Look-ups in named tables: a row name and a column name give one cell, copied from the table.

Table rize
       zoma  duno
befit   -19   -50
vuvu    -22    95
vip     -32   -53

vip, zoma => -32
vuvu, duno => 95
befit, duno => -50
befit, zoma => -19
vuvu, zoma => -22
vip, duno => -53

Table kon
,vilude,rizi,zeripof,gigede
kune,73988,67248,97939,6025
gavu,65244,53321,31001,29395
gupituf,60053,43875,45200,34343
sot,75389,69067,73774,9239

gavu, zeripof => 31001
kune, vilude => 73988
gupituf, gigede => 34343
sot, vilude => 75389
kune, zeripof => 97939
gavu, gigede => 29395
sot, rizi => 69067
kune, gigede => 6025
gupituf, zeripof => 45200
sot, zeripof => 73774
kune, rizi => 67248
gupituf, vilude => 60053
sot, gigede => 9239
gavu, vilude => 65244
gavu, rizi => 53321
gupituf, rizi => 43875
Row with the largest rizi: sot

zeku =
	tar	gegi	poz	mepovev	vupog	las	kip	kap
bokiseg	126	135	141	176	71	144	119	129
gos	60	115	166	185	45	159	124	153
ris	158	125	129	89	161	127	94	124
pipuset	181	123	155	27	204	104	108	106

mepovev of gos: 185
las of bokiseg: 144
vupog of bokiseg: 71
poz of bokiseg: 141
las of pipuset: 104
mepovev of pipuset: 27
las of ris: 127
gegi of pipuset: 123
kip of pipuset: 108
tar of ris: 158
kap of bokiseg: 129
kip of bokiseg: 119
mepovev of bokiseg: 176
gegi of gos: 115
tar of bokiseg: 126
kip of gos: 124
poz of ris: 129
mepovev of ris: 89
kap of ris: 124

pokovig
         lagemot  mafo  fomavaz   zel  zorisov   von  zosusot
febef       2535  4845     5576  6099     2199  4660     8411
zot         1919  5929     1953  1330     6570  3454     3768
nilasu      2143  7289     1995  1935     5639  3633     4768
bige        4524  1712     4221  2779     3068  8046     2093
guf         2571  7024     1910  2003     6873  2518     4222
sig         3456  4278     6130  7058     8201  3979     1710
zedin       3492  4479     2057   291     1673  5262     5052
fudanor     7038  3797     6473  8458     4162  4242     3867
sovem       6243  1773     3741  1971     4959  3962      364
kiv          535  3649     5162  4133     3134  6798     6841
tok         6764  1301     4512  1711     2270  2860     2840

What is the von of zot in pokovig? 3454
What is the zosusot of kiv in pokovig? 6841
What is the mafo of zot in pokovig? 5929
What is the lagemot of bige in pokovig? 4524
What is the fomavaz of sovem in pokovig? 3741
What is the zel of zedin in pokovig? 291
What is the zel of guf in pokovig? 2003
What is the lagemot of nilasu in pokovig? 2143
What is the lagemot of guf in pokovig? 2571
What is the mafo of tok in pokovig? 1301
What is the mafo of febef in pokovig? 4845
What is the von of zedin in pokovig? 5262
What is the mafo of guf in pokovig? 7024
What is the zosusot of guf in pokovig? 4222
What is the zosusot of nilasu in pokovig? 4768
What is the lagemot of sig in pokovig? 3456
What is the zel of febef in pokovig? 6099
What is the zorisov of fudanor in pokovig? 4162
What is the zorisov of guf in pokovig? 6873

mag:
	nol	vavi	mivudub	leriki	musog	bubemo	bodipu	pererut
suludod	-759	-300	1968	2391	-1600	-2749	-616	2224
renev	-1711	1742	5014	-85	-306	2166	-4702	-4276
lir	-1847	-2546	1513	-3672	-1388	837	-6218	545
feg	-6827	5031	533	3434	-695	331	2308	-1363
rap	793	-306	-2633	1166	-150	-616	-2788	3415
tonob	-685	989	3220	2251	-2245	-5384	3822	-39
tapudiv	-3989	-1511	-892	-1097	-5260	406	2087	-2705
kap	-1587	4025	-4727	-685	4273	2637	-4969	-3205
nifiv	-4591	2362	1460	1474	-547	-3563	-3187	5026
rova	-1868	-6351	439	1323	2569	1708	-3879	-777
tumefi	1324	1966	3899	-1463	-3698	5255	-8731	-3916
neme	425	2551	-1438	-3098	1240	-4227	-6384	5279

pererut of tonob: -39
bubemo of neme: -4227
mivudub of tumefi: 3899
bodipu of suludod: -616
pererut of renev: -4276
pererut of suludod: 2224
nol of neme: 425
mivudub of feg: 533
nol of rova: -1868
vavi of nifiv: 2362
vavi of suludod: -300
leriki of kap: -685
vavi of rap: -306
bubemo of tumefi: 5255
musog of feg: -695
Row with the largest bodipu: tonob

Table tusebo
	sigut	kesezol	sotigur	pob	disem
kufopif	-35373	-22112	-14952	-54408	-34416
tep	-55586	-43842	60191	-54618	-24256
gubug	74113	40111	-50354	-13848	-6347
givupi	21588	-16447	-35759	96889	2511

What is the pob of gubug in tusebo?
-13848
What is the kesezol of tep in tusebo?
-43842
What is the pob of kufopif in tusebo?
-54408
What is the sotigur of tep in tusebo?
60191
What is the kesezol of gubug in tusebo?
40111
What is the sigut of kufopif in tusebo?
-35373
What is the sigut of tep in tusebo?
-55586
What is the kesezol of kufopif in tusebo?
-22112
Which row has the largest sigut? gubug

rab =
,purup,vit
nifi,945,565
nekifug,230,36
zuzured,567,648
fir,308,23
let,230,469
buf,310,23
meve,961,523
vil,961,546
bet,311,34
vibamaf,811,648

purup of let is 230
vit of bet is 34
purup of vibamaf is 811
vit of zuzured is 648
purup of bet is 311
vit of meve is 523
vit of nekifug is 36
purup of meve is 961
purup of nekifug is 230
vit of fir is 23
purup of zuzured is 567
purup of vil is 961
vit of buf is 23

Table rol
          bepu   rakin     rov     bik    sina  sovofiz   vedef
kud     -30.41  -12.14   55.53   -8.81  -50.62    -3.60  -28.94
rori    -30.07   -7.37   30.47   22.67  -36.55   -12.19  -18.19
dal     -16.05   -3.23   -7.33   28.00   -9.44   -14.45   -3.80
volab    -4.79   -2.60  -23.75   14.19    4.58   -11.34    1.75
gub      -3.82   -2.43  -25.78   13.81    6.13   -11.29    2.49
lepe      6.71  -15.21   28.03  -88.94  -19.20    16.07  -22.12
fipane    9.06  -12.29   10.16  -73.05   -8.25    11.61  -14.74
rab     -12.13    3.33  -45.84   65.78   13.67   -24.96   12.26

sina of volab = 4.58
rakin of rori = -7.37
bik of fipane = -73.05
sina of lepe = -19.20
sina of rab = 13.67
sina of kud = -50.62

nim =
	seneda	zunufe	lok	lepize	pibizen	dode	dipifol	nufak	piz
mim	60	43	47	45	47	47	45	83	48
gep	49	16	18	18	18	17	15	98	17
diz	95	80	80	82	79	80	83	76	81
potizi	34	75	74	73	75	75	76	27	73

What is the seneda of mim in nim?
60
What is the lok of mim in nim?
47
What is the lepize of diz in nim?
82
What is the dode of mim in nim?
47
What is the nufak of diz in nim?
76
What is the zunufe of mim in nim?
43
What is the nufak of potizi in nim?
27
What is the dipifol of gep in nim?
15
What is the lok of gep in nim?
18

sok.tsv
	nolo	ragale	pez	fel	seb
pil	-0.97	1.90	0.39	-7.39	0.94
nepeb	-0.99	-2.11	0.39	6.07	-1.46
muvavu	-4.75	-5.94	-0.33	-5.54	-1.26
dotovo	0.25	-0.82	-3.88	-9.02	-1.64
sidepel	-1.07	-3.93	-3.11	4.53	-3.83
raleru	-0.20	-3.54	-2.87	5.33	-3.43

fel of sidepel: 4.53
seb of nepeb: -1.46
pez of nepeb: 0.39
pez of sidepel: -3.11
nolo of pil: -0.97
ragale of sidepel: -3.93
nolo of nepeb: -0.99
seb of pil: 0.94
ragale of muvavu: -5.94
Row with the largest ragale: pil

Table bibov
	mobapa	doki	modofod	kop
tomeke	0.48	0.40	0.21	0.65
tig	0.90	0.82	0.93	0.77
sis	0.96	0.79	0.80	0.77
sogan	0.57	0.54	0.74	0.62
bim	0.42	0.33	0.26	0.71

modofod of tig = 0.93
doki of bim = 0.33
mobapa of bim = 0.42
doki of tomeke = 0.40
doki of tig = 0.82
kop of bim = 0.71
mobapa of tomeke = 0.48
kop of tomeke = 0.65
modofod of sogan = 0.74
kop of tig = 0.77

temepem:
         vumeku  fal  sazoto  rumuni  miv
rem          14   56     -60     -48   10
nagit        13   42      52      30   45
midosiv      47   24       9      33  -10

fal of rem is 56
rumuni of nagit is 30
sazoto of midosiv is 9
miv of midosiv is -10
miv of nagit is 45
sazoto of nagit is 52
sazoto of rem is -60

Table lagi
columns: lisoril, zokimor
luro: [9.711, 4.271]
malor: [-5.523, 2.894]
melu: [-5.502, 2.873]
digurin: [3.123, 6.957]
mafa: [-1.628, 1.481]

What is the zokimor of digurin in lagi? 6.957
What is the lisoril of malor in lagi? -5.523
What is the zokimor of mafa in lagi? 1.481
What is the lisoril of mafa in lagi? -1.628
What is the zokimor of melu in lagi? 2.873
What is the lisoril of luro in lagi? 9.711
What is the zokimor of luro in lagi? 4.271
What is the zokimor of malor in lagi? 2.894
What is the lisoril of melu in lagi? -5.502

bag
cols = fikemu, zad, zot, guf, pegam, kirar
dig: [-806, 286, 307, -223, -390, -789]
tugom: [-796, 195, 255, -46, -351, -887]
nizite: [-428, 96, 715, 144, -511, -549]
fitila: [-514, 554, 165, 20, -79, -874]
bel: [-220, 278, 496, 565, -457, -397]
vola: [-628, 600, 285, -188, -696, -120]
nise: [-336, 705, 488, -216, -341, -370]
pok: [-583, 96, 419, 386, -791, -258]
zabe: [-384, 814, -77, 322, -279, -372]
nirot: [-364, 534, 580, -82, -615, -136]
duzes: [-304, 608, 460, 112, -635, -43]
tok: [-551, 379, 189, 151, -123, -944]

zabe, zad: 814
tugom, kirar: -887
dig, zad: 286
nise, kirar: -370
bel, pegam: -457
tok, guf: 151
Row with the largest fikemu: bel

